Each row has a name. Each question is about the rows just above it.

Q_626: [105 117  62 140 101]
Q_390: [104 117 141 142 129]
Q_303: [124 116  62 142  66]
Go on from [105 117  62 140] to the end of its row. | [101]
The rest of the row after [124 116  62 142]: | [66]
The rest of the row after [104 117 141]: | [142 129]
Go on from [141 142] to the end of its row. | [129]
The rest of the row after [117  62 140]: | [101]
After [117  62], its row goes on with | [140 101]
The rest of the row after [105 117]: | [ 62 140 101]

Q_390: [136 126 137 134 132 138 118 117 122 123 121]
Q_151: [103 143 135 120 119 103 147 149 137 106 123]
Q_303: [ 82 161 141  87 122  62 141 127 157  83 120]
Q_761: [103 142 135 120 118 103 149 152 138 107 124]
Q_540: [138 106 162 147  97 147 138 164 116 101 132]
Q_788: [134 132  80 137 150 143 136 128 126 185 135]
Q_240: [134 132  80 139 151 145 136 128 124 186 135]
The rest of the row after [151 145]: | [136 128 124 186 135]
After [103 143 135], its row goes on with | [120 119 103 147 149 137 106 123]
Go on from [118 103 149 152 138] to the end of its row. | [107 124]

Q_344: [119 115  88  96 122 148 110  76  94 106  95 109 178 109 161 185 161 136
 111 100 101 171  63  93 149]
Q_390: [102 103 150 170 122 149 110 136 161 159 164 178 126 110 142 145 143  86
 174 168 169 174 109 152 123]
Q_151: [ 89 102 166 170 105 121 145 142 150 176 154 172  82 117 108  74 103 144
 172 164 168 109 119 174  92]
Go on from [122 148 110] to the end of its row. | [ 76  94 106  95 109 178 109 161 185 161 136 111 100 101 171  63  93 149]
Go on from [136 161 159 164 178] to the end of its row. | [126 110 142 145 143  86 174 168 169 174 109 152 123]

Q_240: [112 127 127 145 155 138]
Q_893: [117 151 137 135 138  68]
Q_303: [114 154 120 135 132 173]
Q_260: [117 151 137 134 132 189]
The rest of the row after [134 132]: | [189]
After [117 151 137 134], its row goes on with | [132 189]

Q_761: [139 141 185 154]
Q_893: [138 141 185 154]
Q_788: [109 169 185 154]
After [109 169], its row goes on with | [185 154]
After [138 141], its row goes on with | [185 154]
Go on from [109 169 185] to the end of its row. | [154]
The rest of the row after [139 141]: | [185 154]
After [169 185], its row goes on with | [154]
[109 169 185 154] is in which row? | Q_788
After [138 141 185], its row goes on with | [154]

Q_761: [129 123 127 129 128 126 129 129 129 127 128 127 128 131 128 129 126 129
 124 126 130 128 128 128 130 129 130 128 126 127 130 128 128 131 126 131
 127 127 130 125 128]
Q_344: [135  95 123 132 125 114 132 135 132 121 130 120 125 146 128 132 117 134
 102 114 142 130 129 127 142 134 142 129 113 124 138 130 134 146 113 146
 124 122 139 111 126]
Q_566: [129 123 127 129 128 126 129 129 129 127 128 127 128 131 128 129 126 129
 124 126 130 128 128 128 130 129 130 128 126 127 130 128 129 131 126 131
 127 127 130 125 128]
Q_626: [118 176 135 122 132 148 123 118 123 138 126 140 132 102 127 122 144 119
 165 148 108 125 127 130 108 119 108 127 149 133 114 125 119 102 149 102
 133 137 113 153 131]
Q_240: [126 135 129 127 129 131 127 126 127 130 128 130 129 124 128 127 130 127
 134 131 125 128 128 128 125 127 125 128 131 129 126 128 127 124 131 124
 129 129 126 132 129]
Q_390: [139  76 120 134 123 106 134 139 134 117 131 115 124 156 129 134 111 138
  88 106 150 131 129 126 150 138 150 129 105 122 143 131 138 156 105 156
 122 118 145 101 124]
Q_151: [133 104 124 131 126 118 131 133 131 123 129 122 126 141 128 131 120 133
 109 118 138 129 129 127 138 133 138 129 117 125 135 129 132 141 117 141
 125 124 136 116 126]
Q_788: [140  75 120 134 123 106 134 139 134 117 131 115 124 156 129 134 111 138
  87 106 151 131 129 126 150 138 150 129 105 122 144 131 138 156 105 157
 122 118 145 101 124]
Q_260: [123 150 131 125 130 137 126 123 126 127 128 127 129 131 128 125 135 124
 145 137 119 127 128 129 119 124 119 127 138 130 122 127 124 116 138 116
 130 132 121 139 130]
Q_540: [135  94 123 132 125 114 132 135 132 121 130 120 125 146 128 132 117 135
 102 114 142 130 129 127 142 134 142 129 113 124 138 130 134 146 113 146
 124 122 139 111 126]
Q_893: [131 115 126 130 127 123 129 131 129 125 129 125 127 135 128 130 124 130
 118 123 133 129 128 128 133 130 133 128 123 127 132 129 130 135 123 135
 127 126 132 122 127]
After [125 127 130 108], its row goes on with | [119 108 127 149 133 114 125 119 102 149 102 133 137 113 153 131]
The rest of the row after [123 133 129]: | [128 128 133 130 133 128 123 127 132 129 130 135 123 135 127 126 132 122
 127]
Go on from [131 120] to the end of its row. | [133 109 118 138 129 129 127 138 133 138 129 117 125 135 129 132 141 117
 141 125 124 136 116 126]
The rest of the row after [135  94 123 132]: | [125 114 132 135 132 121 130 120 125 146 128 132 117 135 102 114 142 130
 129 127 142 134 142 129 113 124 138 130 134 146 113 146 124 122 139 111
 126]

Q_303: [113 169 106 180 118 126  97 108 137 145 162 135 109 149 132 128 130 154
 132 124  99 111  94 135 125 110 126 108 164 120 161 107 147 137]
Q_626: [105 137  90 127 111 108 121 155 126 138 171 106 137 163 119 114 117 145
 127  93 117 122 111 132 110 108 114 137 158 144 159 153 100 118]
Q_893: [130 164 129 180 118 126  98 108 137 128 166 143  61 162 119 172 143 147
 111 131 116 107 123 117 107 130 145 106  99 132 141 113 179 120]
Q_761: [142  88 150  79 146 133 159 155 127 115  87 123 156  96 124 119 125 103
 130 137 155 146 155 124 137 144 127 147 105 130  97 142 106 126]
Go on from [163 119] to the end of its row. | [114 117 145 127  93 117 122 111 132 110 108 114 137 158 144 159 153 100
 118]
The rest of the row after [109 149]: | [132 128 130 154 132 124  99 111  94 135 125 110 126 108 164 120 161 107
 147 137]
Go on from [155 127] to the end of its row. | [115  87 123 156  96 124 119 125 103 130 137 155 146 155 124 137 144 127
 147 105 130  97 142 106 126]
The rest of the row after [159 155]: | [127 115  87 123 156  96 124 119 125 103 130 137 155 146 155 124 137 144
 127 147 105 130  97 142 106 126]
The rest of the row after [111 132 110 108]: | [114 137 158 144 159 153 100 118]
Go on from [108 137 145 162] to the end of its row. | [135 109 149 132 128 130 154 132 124  99 111  94 135 125 110 126 108 164
 120 161 107 147 137]
After [118 126  97 108 137], its row goes on with | [145 162 135 109 149 132 128 130 154 132 124  99 111  94 135 125 110 126
 108 164 120 161 107 147 137]

Q_260: [146 117 111 111  96 103 126 117 137 136 123 118 122 117 125 124 132 103
 156 123 102  74 149 137 111  96 118 113 136 126 115 112 146 143 123 136
  87 143 146 152 150 144 124 109 140 121 131 142 137 146 136 118 135 128
 113  96 154 134 103 151 121 127 134]
Q_626: [142 115 111 112  91 102 128 112 140 134 123 121 111 121 121 123 139 101
 158 126 102  75 151 131 113 101 116 112 131 128 116 112 151 137 125 145
  90 144 140 157 154 142 125 105 146 126 132 142 128 146 140 125 132 126
 113 103 152 112 130 110 138 131 144]
Q_151: [103 137 147 148 166 156 131 137 120 119 133 141 130 143 130 130 126 155
  96 136 160 192 106 115 149 162 142 147 119 134 144 145 109 105 135 123
 177 112 106 102 104 109 133 150 120 140 124 110 117 105 121 141 118 127
 147 168  96 119 155 100 138 130 126]
Q_540: [120 143 142 144 151 148 129 143 120 121 131 132 140 135 130 136 122 149
 105 130 147 164 108 124 142 158 131 136 122 126 135 144 110 121 130 117
 160 113 112 108 111 116 131 143 110 131 128 119 122 119 117 135 124 129
 135 149 112 125 150 108 131 129 117]
Q_761: [155 131 116 113 112 114 122 135 125 135 125 115 151 110 136 130 114 118
 145 115 104  83 134 147 110 100 120 116 143 119 117 119 127 157 122 112
  90 136 153 134 135 144 124 118 117 107 131 138 150 145 122 106 141 135
 112  88 154 145 126 146 114 121 107]
Q_303: [134 149 137 137 150 145 126 154 114 124 129 125 162 124 139 139 109 149
 108 119 137 147 106 138 131 144 129 131 133 119 131 142 103 140 127 100
 142 115 128 106 109 123 129 142  98 132 128 122 140 127 109 120 132 134
 128 126 125 139 160 115 123 122  96]
Q_566: [100 107 129 132 128 126 133 101 141 127 131 142  85 146 115 116 152 120
 129 146 141 152 140 106 140 134 137 139 113 143 136 123 147  95 133 161
 148 132 111 139 135 120 130 127 162 156 123 123 105 112 148 149 116 119
 143 161 107 107 108 123 142 136 168]
Q_240: [104 127 139 143 143 142 133 122 131 121 131 139 107 145 120 128 140 138
 112 141 151 169 121 109 147 157 133 139 113 135 139 138 127 100 134 141
 165 119 101 121 121 112 133 137 136 147 126 119 105 114 133 150 116 122
 141 166 104 112 130 110 139 136 148]
Q_788: [102 109 130 133 127 126 134 103 141 126 130 142  85 145 114 117 152 120
 129 145 140 151 139 106 139 136 135 136 113 142 135 124 146  96 134 160
 147 132 109 139 135 119 131 126 160 154 125 124 103 114 147 150 115 118
 142 161 110 107 108 124 142 138 168]
Q_390: [ 97 103 130 130 133 128 133  98 141 128 132 145  83 145 117 112 151 120
 128 147 144 162 140 105 141 129 144 142 115 147 139 121 147  91 135 161
 149 134 114 136 132 120 130 130 168 158 119 121 106 105 148 148 115 120
 149 165 103 105 110 123 144 136 170]
Q_893: [106 134 143 145 153 150 132 132 125 121 132 138 122 142 126 132 131 148
 103 137 155 177 112 114 147 160 137 141 117 133 140 143 117 106 134 130
 170 114 105 111 112 111 133 143 124 141 126 116 112 111 125 144 118 125
 143 164 102 116 144 105 138 132 133]
Q_344: [108 130 139 144 138 140 133 124 130 120 130 136 110 144 120 131 141 139
 113 138 148 160 121 111 146 159 129 135 113 133 136 140 126 104 133 140
 163 118 102 123 123 112 134 134 131 145 129 122 105 119 132 150 117 122
 137 162 109 113 129 111 139 136 145]
Go on from [120 128 147 144] to the end of its row. | [162 140 105 141 129 144 142 115 147 139 121 147  91 135 161 149 134 114
 136 132 120 130 130 168 158 119 121 106 105 148 148 115 120 149 165 103
 105 110 123 144 136 170]
Go on from [112 130 110 139] to the end of its row. | [136 148]
The rest of the row after [130 130 126]: | [155  96 136 160 192 106 115 149 162 142 147 119 134 144 145 109 105 135
 123 177 112 106 102 104 109 133 150 120 140 124 110 117 105 121 141 118
 127 147 168  96 119 155 100 138 130 126]

Q_566: [103 142 189 124  81 172 164]
Q_893: [147 144 132 186 142 122  81]
Q_626: [142 151  85 159 184 102  84]
Q_761: [103 143 189 146 118 172 136]
The rest of the row after [142 189 124  81 172]: | [164]
Go on from [103 142] to the end of its row. | [189 124  81 172 164]
The rest of the row after [142 151]: | [ 85 159 184 102  84]
After [103 142 189], its row goes on with | [124  81 172 164]
Go on from [103 143] to the end of its row. | [189 146 118 172 136]

